A small network was trained on made-up records. Each row is its average activation on records with the value named, seen along a few directions.
Values that are neighbours, or in one group, have similar rows; names and order tell nothing.
Random noise pushes rows far along 5 fixed directions. That doesn't count. These rows show it; they differ only by the noise:
[ 126 -500 -297  101 -105  208  240  143 -105 -194 -164   28 -322 -272
  405  105  131]
[ 234  -54   -5 -186 -131    5 -254  -71 -176  318 -375  114  325   38
  -53  -65  288]
[ 111  235   11   91   54  108 -124  115  236 -138   75  203   88   54
  -10 -238 -173]
[ 119  132   -7   21   19 -550 -254 -271   13  256   23  247   97  356
 -382  339 -131]
[ 139   60  320  -59   75   81  -21  215  132  512   -5 -144   76  148
  -65  260   10]
[ -11  -93  195   19  141 -208  163   95  142  328  140 -207 -107  118
  -39  262  -86]
[ 233   36 -180  -14 -126  -54 -286 -123  -82  -16 -231  349  174   70
  -76  -49   72]


Values of T:
t4: [  78 -259  182 -211  -87 -563   40 -216 -400  717 -192 -293   60  330
 -269  353  158]
t1: [ 171  378   91 -221  -85  359 -528   89 -135  167 -490  194  621  -29
 -182 -126  414]
t5: [  13   70  133 -108 -136  664 -122   -2  -99  120  -30    2  -22 -169
  200  262  191]
t8: [  60 -608 -263 -137 -146 -644   26 -393 -404  234 -353 -115  -16  -82
   -5  179  358]
t3: [-281  472  272  -44  283  540   10  372  390 -254  378 -340  124 -143
   40 -219 -103]
t9: [ 127  171   12   43  -83  306 -314  -51  -35  -81  -75  397  106   12
  -64   90  -66]
t7: [ 270   61 -234  -26 -120   -8 -428   21 -214    0 -354  258  253   95
 -232  148  184]
t2: [ 206  396  -48   -9 -332   48 -471 -276 -229   97 -203  556  198  266
 -401   64  -57]
t6: [-163  136 -281 -187 -351 -212  -62 -603 -452 -330 -192  255  190   63
 -116 -418  147]
T is arranged as a 3 by 3 grid.
- Which values are neighbours of t3? Give them in the order they are listed. => t1, t5
- Which values are neighbours of t2? Give them in the order they are listed. => t4, t9, t6
A value of T combines one of 3 hidden first parts with one of 3 second parts; all combinations occur once.
- Changing only the second part turns t5 into t6. t8 has the same second part as t5; what does that change turn t8 into? => t4

Values of S:
s1: [-351  121 -382  143  215 -815 -160 -528   49 -535  331  258  -42   73
 -347   -8 -263]
s7: [-185  346  302 -101  -22  -41  -57 -199  -81  398  125  -47   29  278
 -291  419 -113]
s5: [ 213 -490  -41   70 -123  265  318  282   -7  -21  -65 -180 -310 -168
  391   77   96]
s4: [-142  -41 -102  131  178 -187  260  -28  145 -238  261  -40 -242   78
   91  137 -271]
s2: [  34   95   58  194   39  -69  138   38  280 -224  270  250 -136  111
   23 -295 -369]
s9: [ 558 -113  -66  223 -131  429 -234  404   72  182 -234  348 -237   52
   83  773   -4]
s3: [ -70  -77  120  -83 -138 -211  165 -185 -222  283  -48 -171  -69  104
  -45   71   46]
s6: [ 278 -188 -228   34  -79  166 -257  137 -173   39 -327  162   19 -138
   70  323  245]
s8: [ 117  204  333 -134  -78  589 -218  327  -49  591  -72 -158   32   82
 -181  739  197]
S is arranged as a 3 by 3 grid.
- Which values are neighbours of s5? Give them in the order they are listed. => s4, s2, s9
- Which values are neighbours of s1? Give them in the order they are listed. => s6, s8
A value of S combines one of 3 hidden first parts with one of 3 second parts; all combinations occur once.
- Changing only the second part turns s3 into s7. s6 has the same second part as s3; what does that change turn s6 into? => s1
